A small network was trained on invented records. Each row is its activation on one of them, seen along a few directions.
Here are examples, each followed by its value of one field, P.
The word none means that the record has no P.
The largest differences between rows may come from other fields.
In the rows, 500 means zero.
Random noise pushes rows far along 23 fixed directions. That doesn't count. These rows show it; they differ only by the noise:
[585 427 549 265 616 402 661 276 545 573 525 506 420 580 437 377 347 415
 394 532 526 580 740 433 557 344 605 697 586 727 607 725 338 266 485]
[476 409 483 741 383 283 436 448 444 496 428 663 507 410 582 516 509 468
 357 636 518 484 856 484 680 509 651 488 412 422 414 588 672 537 410]
[594 427 464 493 570 583 471 469 437 538 427 593 467 453 494 416 487 560
 605 515 548 509 421 481 408 454 388 413 584 535 356 589 439 355 452]
[480 524 461 692 380 542 367 536 434 498 327 527 766 405 341 553 584 565
 704 585 297 490 389 521 456 507 365 410 461 508 417 567 674 341 356]
[446 484 493 419 565 354 531 521 481 262 336 604 589 686 578 432 355 505
 492 498 490 761 570 524 672 423 537 555 433 692 376 672 431 200 553]
[465 572 213 460 404 708 486 458 582 553 488 413 505 458 428 423 364 509
 539 453 699 456 423 403 435 611 323 565 373 349 484 551 445 393 304]
[543 542 584 542 385 519 283 528 402 500 389 433 563 414 506 514 547 593
 430 413 500 616 519 523 601 452 595 425 570 502 552 525 545 516 459]
[388 672 454 545 420 571 376 386 457 465 393 410 620 527 327 599 562 515
 328 521 220 495 486 621 549 520 501 483 604 530 530 508 673 481 447]
[385 659 519 437 445 513 474 560 408 519 505 581 521 390 607 453 490 538
 456 603 527 471 575 484 663 477 342 371 810 620 499 464 376 399 483]
[410 375 621 377 555 492 357 538 317 446 476 329 376 352 562 423 368 540
 696 402 718 408 417 417 609 475 566 329 733 414 750 400 401 569 508]
[515 662 561 626 722 483 503 608 582 600 615 517 615 565 612 563 588 445
 540 631 386 354 516 407 525 478 571 547 540 330 589 416 568 428 622]
[405 520 503 577 446 436 343 614 531 425 407 491 447 368 508 446 679 460
 341 352 423 684 396 384 636 685 427 518 503 595 538 331 314 611 582]
[496 458 413 601 489 621 546 527 459 490 308 455 542 684 607 499 694 356
 489 542 479 446 361 500 582 586 501 422 620 209 346 444 820 480 483]
[527 438 556 468 545 607 621 625 457 454 482 529 593 461 470 427 447 493
 578 598 602 545 400 659 623 469 525 341 661 180 270 530 645 360 497]
[505 572 476 507 509 614 519 674 436 372 608 329 549 471 469 435 611 582
 462 347 460 541 504 565 334 337 577 480 581 576 446 414 352 472 527]
[432 333 411 526 498 563 458 484 363 432 508 351 554 476 501 399 537 436
 388 522 689 590 543 499 673 594 645 509 584 323 482 481 678 480 523]
[345 414 584 375 477 407 610 551 628 400 508 442 319 406 365 484 444 467
 730 483 496 483 350 360 486 686 435 430 555 599 592 486 192 516 596]
[448 352 554 594 423 303 385 412 407 671 528 440 213 619 638 685 638 416
 466 587 546 627 610 457 591 673 592 410 502 624 746 609 731 594 474]
[476 300 456 465 315 491 652 489 632 467 456 363 457 532 377 372 551 394
 544 478 546 528 612 286 535 671 552 584 408 398 425 659 415 452 508]
[430 395 554 722 601 460 453 558 525 445 518 365 486 607 572 501 700 473
 734 451 394 327 485 368 269 468 525 520 399 529 567 523 392 542 411]
[283 456 467 635 483 614 578 497 501 355 381 357 782 643 605 448 628 592
 574 507 597 389 534 457 456 573 527 703 550 542 558 382 451 548 238]
[586 467 672 483 374 273 512 370 569 532 571 637 596 396 480 476 556 277
 537 552 561 508 543 523 703 451 569 469 369 483 488 514 563 639 579]
[395 508 584 497 458 380 434 326 389 412 424 575 498 782 635 454 502 555
 463 479 405 352 740 646 552 343 434 397 516 487 402 589 584 576 414]
[578 568 618 468 605 702 417 499 435 512 520 608 496 382 541 527 293 651
 415 634 679 469 403 470 528 542 585 379 728 442 390 465 412 449 475]
[539 446 469 606 360 497 633 557 557 454 337 451 468 438 546 557 611 565
 589 494 725 549 497 448 360 466 723 582 584 685 546 456 403 466 321]

[464 516 356 512 522 418 643 777 613 558 442 452 500 422 306 531 616 614
 761 483 401 646 351 447 360 562 383 559 505 588 616 372 443 217 623] => p8
[457 516 407 494 649 603 482 533 504 500 399 475 560 534 489 549 473 682
 526 497 395 558 422 429 465 671 481 583 584 546 575 476 484 430 581] => p3
[453 383 522 378 580 508 571 404 450 485 552 454 495 787 305 429 512 590
 565 567 437 591 392 614 392 518 379 488 556 570 420 512 538 283 599] => p3
[517 476 449 393 403 495 479 454 368 488 466 419 536 731 477 413 580 553
 402 465 496 661 589 468 510 427 482 530 561 712 487 527 543 307 568] => p2
[507 850 330 398 541 572 479 356 461 521 626 552 666 504 404 478 398 640
 242 643 471 428 730 643 521 295 551 578 679 569 461 522 525 264 642] => p15
[440 370 726 642 539 482 390 516 492 525 641 548 456 540 516 485 563 404
 441 674 608 504 369 447 595 669 471 386 488 367 402 430 494 571 476] => p2
[445 453 512 640 603 424 357 546 358 399 545 607 485 302 561 534 329 478
 607 593 645 387 411 530 594 501 561 318 474 344 499 351 575 580 502] => p5
[358 370 469 577 708 405 411 466 471 378 289 698 334 401 633 488 552 604
 320 362 202 665 607 604 619 671 400 503 536 610 398 632 397 697 520] => p14
[572 485 441 501 516 455 600 391 631 462 532 655 369 702 552 558 685 430
 474 381 421 560 359 583 240 555 355 560 253 746 329 454 425 707 535] => p12
[467 297 669 373 726 510 697 522 521 329 403 383 674 666 463 354 480 559
 667 322 456 445 429 614 478 386 610 673 532 307 559 374 460 583 531] => p10
[566 599 430 495 625 558 676 538 594 427 374 641 501 383 495 484 642 385
 548 531 554 473 182 585 399 370 483 516 743 604 378 313 379 392 565] => p10
[465 584 390 515 482 591 344 684 352 445 654 394 582 322 441 422 338 533
 371 489 520 618 556 347 545 464 456 509 477 606 558 436 383 265 459] => p12
[564 629 418 536 538 496 654 635 568 684 226 585 415 406 506 735 375 543
 472 599 446 451 400 347 512 616 604 631 671 451 788 195 688 429 415] => p9
[353 285 687 388 542 456 521 537 313 447 613 388 376 510 576 546 276 413
 589 487 502 495 491 474 619 614 435 392 498 524 714 475 527 682 375] => p1
[597 527 521 335 354 510 505 463 516 561 340 472 683 520 587 378 543 418
 515 450 508 418 606 164 691 537 498 625 594 495 599 455 483 491 657] => p12
[573 439 289 617 320 485 462 457 416 444 344 502 638 361 380 400 592 425
 452 418 467 493 587 536 531 392 545 504 412 380 347 481 730 465 443] => p16
[633 596 472 636 411 509 404 524 555 469 462 572 533 618 426 598 417 644
 483 442 514 488 441 515 236 398 553 559 195 518 401 407 521 485 399] => p9
[501 436 528 666 562 287 479 638 611 544 587 562 508 336 479 450 720 545
 628 481 421 525 632 601 505 466 521 505 393 344 482 545 458 573 678] => p4
[533 439 374 516 716 595 638 509 448 549 755 473 351 645 769 505 522 482
 695 488 738 304 528 590 217 365 479 443 454 419 457 536 549 587 436] => none
[544 379 458 514 384 504 610 429 654 380 509 351 664 609 295 431 711 219
 465 567 533 636 349 283 539 674 692 678 364 546 385 509 541 375 721] => p16
[653 442 579 586 647 417 457 475 459 705 458 547 279 513 696 582 475 424
 479 491 597 450 527 460 500 413 623 508 525 417 713 446 602 580 371] => p5
[574 405 463 458 572 559 482 309 399 500 442 617 459 442 562 523 410 576
 491 437 441 558 576 656 443 447 462 443 487 655 401 756 537 586 342] => p16
[573 504 475 594 376 339 682 567 536 527 360 657 410 585 397 569 538 542
 472 481 363 575 511 661 351 377 447 504 411 606 417 344 581 435 327] => p3
[528 353 480 631 409 407 536 539 429 506 472 605 307 536 530 536 557 557
 525 467 426 344 591 508 334 540 455 363 407 401 371 373 627 716 499] => none
[557 439 598 511 389 411 342 415 318 476 547 647 359 620 572 596 437 339
 392 556 456 523 399 549 608 561 424 205 391 481 344 454 762 658 567] => p11
[594 562 391 397 627 577 605 504 438 619 347 542 488 557 505 549 484 603
 406 373 177 479 527 382 394 551 390 639 589 673 658 331 535 537 515] => p15
[651 547 544 381 553 659 432 423 412 565 354 589 569 645 367 427 381 703
 321 539 551 559 397 504 494 456 497 516 707 461 391 341 558 276 566] => p5
[490 240 636 335 649 367 536 447 255 371 604 468 528 247 492 189 493 323
 530 470 585 433 595 475 668 267 559 454 804 606 529 406 320 507 675] => p11
[388 579 484 520 363 443 707 602 664 673 676 379 618 448 278 506 716 486
 558 538 466 613 468 699 478 549 343 652 446 496 692 365 497 490 379] => p1
[502 554 503 474 408 544 535 527 429 459 681 317 452 582 444 589 376 611
 430 511 529 440 694 576 342 366 700 486 499 533 541 569 526 478 469] => p8
[534 652 312 556 608 560 437 509 389 576 381 569 450 497 628 559 641 619
 451 475 403 529 486 701 463 403 428 424 691 513 487 495 649 468 547] => p1
[549 425 546 517 509 558 480 571 424 565 539 480 289 461 558 588 470 701
 542 507 496 432 599 521 369 540 588 337 625 394 463 592 524 612 560] => p9
[420 563 445 613 422 453 509 600 491 523 440 646 502 333 465 421 560 591
 489 541 429 367 562 415 470 542 290 475 586 525 444 289 345 506 436] => p15
[612 480 603 402 500 595 682 451 558 581 556 466 544 555 372 531 442 552
 477 532 558 493 470 567 395 446 620 572 546 489 518 444 525 509 408] => p2
[429 477 585 513 449 344 616 312 625 504 600 466 435 427 410 557 657 420
 562 542 487 445 597 650 391 403 606 551 529 740 602 627 382 632 448] => none
[461 482 559 579 497 503 530 580 550 518 574 554 407 523 563 521 473 498
 534 672 682 609 447 477 457 518 465 494 523 646 452 620 316 281 352] => p10
[509 412 359 433 366 692 427 447 481 527 329 308 489 323 192 437 480 492
 526 463 542 610 285 460 492 599 468 496 609 460 531 570 512 326 407] => p4
[501 493 852 610 291 387 410 562 530 376 550 562 408 538 506 689 460 564
 609 556 526 500 430 513 375 463 629 291 381 713 435 531 367 614 371] => p14
[407 487 478 492 601 464 454 551 308 460 684 614 562 390 664 598 272 397
 731 557 445 381 442 584 558 518 261 303 351 503 552 506 636 662 431] => p4
[660 637 577 416 441 424 414 608 465 473 501 479 521 510 573 521 393 528
 561 398 401 431 626 274 512 316 646 447 456 543 600 496 452 424 704] => p14
[561 575 362 401 453 604 535 462 365 447 405 391 430 413 534 556 383 259
 425 466 496 328 377 304 561 478 619 442 650 498 617 313 619 544 549] => p8

Here are new rows. What is P for each?
[413 413 538 505 440 482 586 502 644 490 381 568 303 420 480 383 609 475
 426 500 553 447 461 408 554 672 382 515 649 421 403 415 255 606 514] => p1
[387 348 697 461 537 663 487 700 270 456 538 292 331 545 520 575 322 511
 395 551 459 657 429 524 551 568 538 340 732 523 549 552 543 409 261] => p9
[472 635 519 414 380 611 603 627 615 584 598 384 409 536 520 525 537 702
 440 489 609 475 667 584 460 518 567 460 661 297 499 539 435 532 522] => p12
[477 345 410 499 457 568 593 412 567 568 424 322 431 482 403 307 598 490
 579 384 473 321 643 455 371 430 433 599 564 333 505 646 377 495 322] => p3
[616 793 599 504 420 457 258 558 569 715 495 742 682 386 596 581 413 666
 584 528 432 584 529 552 665 453 274 396 366 426 521 647 514 459 488] => p2
[471 423 450 609 335 418 353 506 255 653 554 511 362 366 588 522 715 562
 497 621 430 517 738 443 517 526 402 269 748 733 514 645 575 464 549] => p3
[661 562 618 414 397 477 434 440 522 546 344 611 431 658 571 525 457 314
 462 544 722 502 206 308 556 484 490 484 523 575 516 256 525 417 500] => p12
[711 592 298 335 356 619 550 602 455 589 410 428 600 408 427 475 533 799
 573 267 386 490 672 384 367 453 545 510 542 477 524 451 547 516 762] => p8
[392 599 511 442 600 539 667 607 450 245 508 656 583 450 533 570 172 513
 410 545 178 341 667 567 578 506 498 397 514 397 277 527 512 592 523] => p12
[486 519 559 523 628 600 391 562 508 513 463 486 515 397 683 477 447 372
 543 452 440 332 417 338 672 607 452 434 524 222 553 482 478 681 507] => p4
[640 450 533 554 267 545 380 460 476 720 580 540 456 425 485 497 638 669
 489 531 663 545 631 472 433 550 466 386 481 492 408 603 526 548 473] => p8
[558 451 540 530 669 519 496 494 499 381 591 426 470 295 445 618 472 345
 708 405 366 365 265 484 276 436 609 467 394 629 605 471 422 699 515] => p12
[489 479 494 525 587 406 665 421 617 473 490 642 644 485 496 413 536 517
 625 523 594 356 530 578 422 382 488 663 442 482 458 374 427 552 456] => p9
[552 421 511 464 661 431 567 640 437 591 657 448 363 442 443 511 559 487
 521 547 380 589 531 473 501 539 558 431 610 475 576 502 554 407 756] => p15
